Each row below holds a small network's activations on one record, seen along a few directions.
Each row is followed by the record's values for the fields BEL, ZUFU, ZETI, BINA, DOR.
Not every record has every field; a missing one is left out.
The largest differences between rows may come from other fields.
In the rows, 500 means zero.
Random noise pushes rows far along 3 fixed directions. That doesn't count. These rows show it; they differ only by the noise:
[580 749 568 669 360 598 560 341 532 430 620 509 294 504 434 440 687 546
 561 528 314 526 595 646 560 462 541]
[615 475 432 537 510 371 500 485 471 511 545 588 582 497 580 338 549 606
 448 462 139 478 605 314 432 372 365]
[396 780 736 656 493 859 460 414 520 378 617 455 341 378 428 634 717 575
 499 705 559 465 621 618 614 384 693]
[636 660 399 614 326 368 577 354 471 504 555 577 353 571 475 289 593 546
 573 370 126 525 588 565 437 434 461]
[799 584 451 650 356 353 625 348 586 468 652 558 402 581 515 288 658 560
 530 445  75 571 578 500 545 536 276]

[299 763 512 545 436 633 402 416 290 513 460 521 356 411 385 490 565 532
 589 472 404 472 635 644 360 224 808] => BEL=sim ZUFU=vel ZETI=sitan BINA=poro DOR=sez
[587 557 437 461 567 492 522 350 430 608 571 541 535 336 508 432 458 354
 532 546 285 545 653 528 552 444 396] => BEL=sim ZUFU=div ZETI=sitan BINA=poro DOR=puzir
[553 288 344 352 647 374 522 553 528 590 464 542 668 441 558 472 308 403
 469 455 471 489 535 370 526 571 296] => BEL=gif ZETI=sitan BINA=poro DOR=puzir
[383 791 351 521 255 518 611 322 474 540 389 516 218 545 387 463 440 311
 688 358 728 464 489 863 469 639 747] => BEL=gif ZETI=refi BINA=poro DOR=sez
[591 229 366 449 448 140 515 694 544 478 406 578 664 762 593 321 484 695
 397 287 344 435 347 225 302 507 385] => BEL=samam ZETI=sitan BINA=gode DOR=sez
[ 59 514 566 392 675 657 289 678 285 545 347 436 506 420 439 748 312 555
 458 506 788 379 430 471 367 266 856] => BEL=samam ZETI=refi BINA=poro DOR=puzir
[551 535 407 452 545 501 518 401 452 527 467 563 607 344 594 422 436 389
 488 564 437 467 626 498 515 502 418] => BEL=segel ZETI=sitan BINA=poro DOR=puzir
[442 427 566 457 693 582 399 575 468 536 535 499 671 359 563 576 498 549
 401 659 444 461 582 263 527 382 468] => BEL=sim ZUFU=div ZETI=refi BINA=poro DOR=sez
[411 626 528 511 483 593 465 466 436 471 485 548 493 454 514 466 589 544
 495 496 453 441 588 492 431 356 655] => BEL=sim ZUFU=vel ZETI=refi BINA=gode DOR=sez
[705 596 486 540 489 568 622 342 686 428 636 494 488 430 509 480 657 406
 510 622 500 535 593 539 688 717 345] => BEL=sim ZUFU=div ZETI=sitan BINA=poro DOR=sez
[767 847 497 747  55 392 694 187 567 440 637 481  23 748 282 276 769 494
 732 314 149 695 467 958 528 617 538] => BEL=sim ZUFU=vel ZETI=sitan BINA=poro DOR=sez
[511 302 548 481 544 448 472 663 591 480 466 497 647 565 571 539 511 617
 419 541 628 446 425 273 489 567 417] => BEL=gif ZETI=refi BINA=poro DOR=sez
[339 301 669 359 830 766 374 723 596 420 437 459 834 314 665 766 444 541
 286 807 948 346 509 189 605 541 497] => BEL=gif ZETI=refi BINA=poro DOR=sez
[600 438 649 469 711 634 452 474 483 553 642 490 642 309 568 560 510 449
 429 703 328 560 624 375 639 397 340] => BEL=sim ZUFU=div ZETI=refi BINA=gode DOR=puzir
[617 403 546 488 661 583 511 498 552 552 616 480 632 374 585 551 464 386
 447 657 481 598 591 405 634 508 281] => BEL=gif ZETI=refi BINA=poro DOR=puzir
[525 508 413 548 312 299 539 523 480 492 462 497 354 734 429 408 526 575
 583 257 449 544 362 575 360 525 560] => BEL=samam ZETI=refi BINA=gode DOR=sez
[669 471 258 410 550 299 559 359 469 540 500 628 682 405 650 256 481 433
 454 404 155 492 655 366 440 482 284] => BEL=sim ZUFU=vel ZETI=refi BINA=poro DOR=puzir
[246 629 478 461 505 680 463 483 385 535 398 457 368 386 403 652 323 339
 602 505 815 465 496 768 518 486 736] => BEL=gif ZETI=sitan BINA=gode DOR=puzir
[730 544 502 502 589 542 570 315 549 508 662 541 598 335 588 413 596 387
 463 611 271 573 682 474 627 508 263] => BEL=sim ZUFU=vel ZETI=refi BINA=poro DOR=puzir
[243 913 217 537 194 467 536 309 317 480 305 574 199 567 376 332 509 427
 688 204 520 444 557 866 249 401 937] => BEL=samam ZETI=refi BINA=poro DOR=sez
[601 685 658 627 388 651 545 397 577 407 598 479 336 522 425 499 696 547
 547 600 435 531 555 637 590 519 549] => BEL=sim ZUFU=vel ZETI=sitan BINA=poro DOR=sez
[218 639 461 451 466 580 425 481 252 687 401 475 274 454 299 585 266 343
 678 382 576 538 528 791 394 291 796] => BEL=gif ZETI=sitan BINA=poro DOR=puzir
[367 560 331 412 489 458 517 451 356 633 388 536 442 451 466 485 260 295
 586 372 619 485 534 679 406 444 598] => BEL=gif ZETI=sitan BINA=poro DOR=puzir
[484 534 253 446 309 245 594 451 441 621 351 558 365 635 432 368 308 377
 641 255 529 459 421 661 377 615 561] => BEL=gif ZETI=sitan BINA=poro DOR=sez
[200 571 645 492 500 679 383 635 426 462 422 444 399 555 374 664 530 602
 507 496 737 434 423 566 409 345 863] => BEL=samam ZETI=sitan BINA=gode DOR=sez
[485 325 497 457 632 372 435 603 408 575 535 486 600 515 511 517 391 537
 421 454 352 531 435 383 443 357 409] => BEL=samam ZETI=sitan BINA=gode DOR=puzir
[574 456 421 471 480 393 586 417 470 670 541 481 380 484 418 502 278 285
 620 424 447 587 456 695 607 603 369] => BEL=gif ZETI=sitan BINA=gode DOR=puzir
[318 535 771 563 539 775 433 598 568 430 549 403 439 503 421 737 631 587
 456 647 845 469 438 529 568 461 694] => BEL=samam ZETI=refi BINA=poro DOR=sez
[739 377 255 451 456 216 599 486 587 414 446 644 722 559 691 227 545 560
 417 382 289 413 545 281 408 618 256] => BEL=segel ZETI=sitan BINA=gode DOR=sez
[452 565 314 485 320 381 559 474 512 433 319 560 484 596 556 381 487 499
 537 353 675 406 446 566 368 635 602] => BEL=samam ZETI=refi BINA=poro DOR=sez
[458 795 379 542 304 604 645 268 524 519 506 485 173 475 325 502 472 245
 724 400 665 546 543 957 603 669 656] => BEL=gif ZETI=sitan BINA=gode DOR=puzir
[520 700 383 545 285 386 525 350 370 538 464 543 301 564 387 329 553 486
 665 323 234 551 537 696 379 429 645] => BEL=sim ZUFU=div ZETI=sitan BINA=gode DOR=sez
[439 476 560 460 621 660 481 489 484 598 542 480 550 346 506 599 418 350
 506 623 610 549 590 525 599 456 475] => BEL=gif ZETI=refi BINA=poro DOR=puzir
[354 317 690 437 712 694 360 735 530 471 463 460 723 398 585 708 483 603
 377 725 769 407 483 224 552 456 541] => BEL=gif ZETI=refi BINA=gode DOR=sez
[516 657 508 596 362 422 461 376 291 636 567 493 251 536 343 408 508 513
 677 348 106 644 551 669 403 275 578] => BEL=sim ZUFU=div ZETI=refi BINA=poro DOR=sez

Which values does each new row have?
[784 469 391 525 416 314 610 421 640 434 559 534 519 591 546 330 606 533
 505 458 242 547 493 432 560 696 277] => BEL=sim ZUFU=div ZETI=sitan BINA=gode DOR=sez
[339 469 381 492 298 257 476 618 366 575 345 537 353 768 376 390 416 604
 593 175 442 473 343 571 228 369 734] => BEL=samam ZETI=sitan BINA=gode DOR=sez
[417 464 410 441 558 377 389 582 300 568 424 601 636 491 560 358 457 603
 445 412 183 447 591 297 267 179 584] => BEL=sim ZUFU=vel ZETI=sitan BINA=gode DOR=sez
[389 102 193 235 615  74 395 784 286 713 200 650 844 587 681 323  96 534
 431 230 375 375 430 108 159 339 433] => BEL=gif ZETI=refi BINA=gode DOR=sez
[171 562 305 413 378 314 405 591 228 620 247 594 452 628 452 391 352 557
 558 184 533 369 458 507 104 222 872] => BEL=samam ZETI=refi BINA=poro DOR=sez
[314 492 751 485 770 845 315 642 530 311 507 479 780 301 655 686 700 720
 246 828 679 349 605 173 523 321 624] => BEL=sim ZUFU=vel ZETI=refi BINA=poro DOR=sez
[540 400 414 511 439 358 509 591 519 431 417 520 589 581 574 452 486 572
 471 452 600 439 408 412 421 592 448] => BEL=samam ZETI=sitan BINA=gode DOR=sez
[600 510 668 529 689 719 439 478 550 398 645 514 703 312 630 525 712 580
 355 750 367 515 698 284 587 364 380] => BEL=sim ZUFU=vel ZETI=refi BINA=poro DOR=sez
[426 659 328 460 381 519 562 448 522 424 361 560 415 537 497 439 484 448
 579 370 695 405 549 620 414 596 657] => BEL=gif ZETI=refi BINA=poro DOR=sez
[648 501 227 438 398 184 554 406 405 602 448 620 510 566 531 218 440 476
 587 257  74 524 569 435 349 467 403] => BEL=sim ZUFU=div ZETI=refi BINA=gode DOR=sez
[229 258 608 375 655 438 305 767 323 629 365 442 589 560 449 658 273 617
 427 462 584 455 323 357 354 291 652] => BEL=samam ZETI=sitan BINA=poro DOR=puzir
[312 513 369 447 427 378 440 602 351 536 352 544 455 628 460 449 419 566
 550 257 539 440 447 490 245 344 724] => BEL=samam ZETI=refi BINA=gode DOR=sez
[525 628 280 516 266 350 628 339 432 629 455 542 258 569 368 352 378 290
 726 261 426 584 505 834 461 575 547] => BEL=gif ZETI=sitan BINA=gode DOR=puzir
[253 787 528 530 398 653 410 398 321 518 431 488 276 434 329 533 549 521
 632 460 470 471 576 719 408 315 869] => BEL=sim ZUFU=div ZETI=sitan BINA=poro DOR=sez
[469 655 650 606 474 656 457 463 473 411 574 473 452 453 470 551 686 576
 480 626 513 484 540 539 507 397 628] => BEL=sim ZUFU=vel ZETI=sitan BINA=gode DOR=sez
[433 457 770 587 495 649 457 640 608 385 551 417 467 610 445 665 660 674
 415 617 737 464 372 471 538 496 605] => BEL=samam ZETI=sitan BINA=poro DOR=sez
[470 365 503 472 540 497 480 607 577 416 414 514 690 488 636 528 513 576
 393 567 731 398 446 331 489 601 452] => BEL=samam ZETI=refi BINA=poro DOR=sez
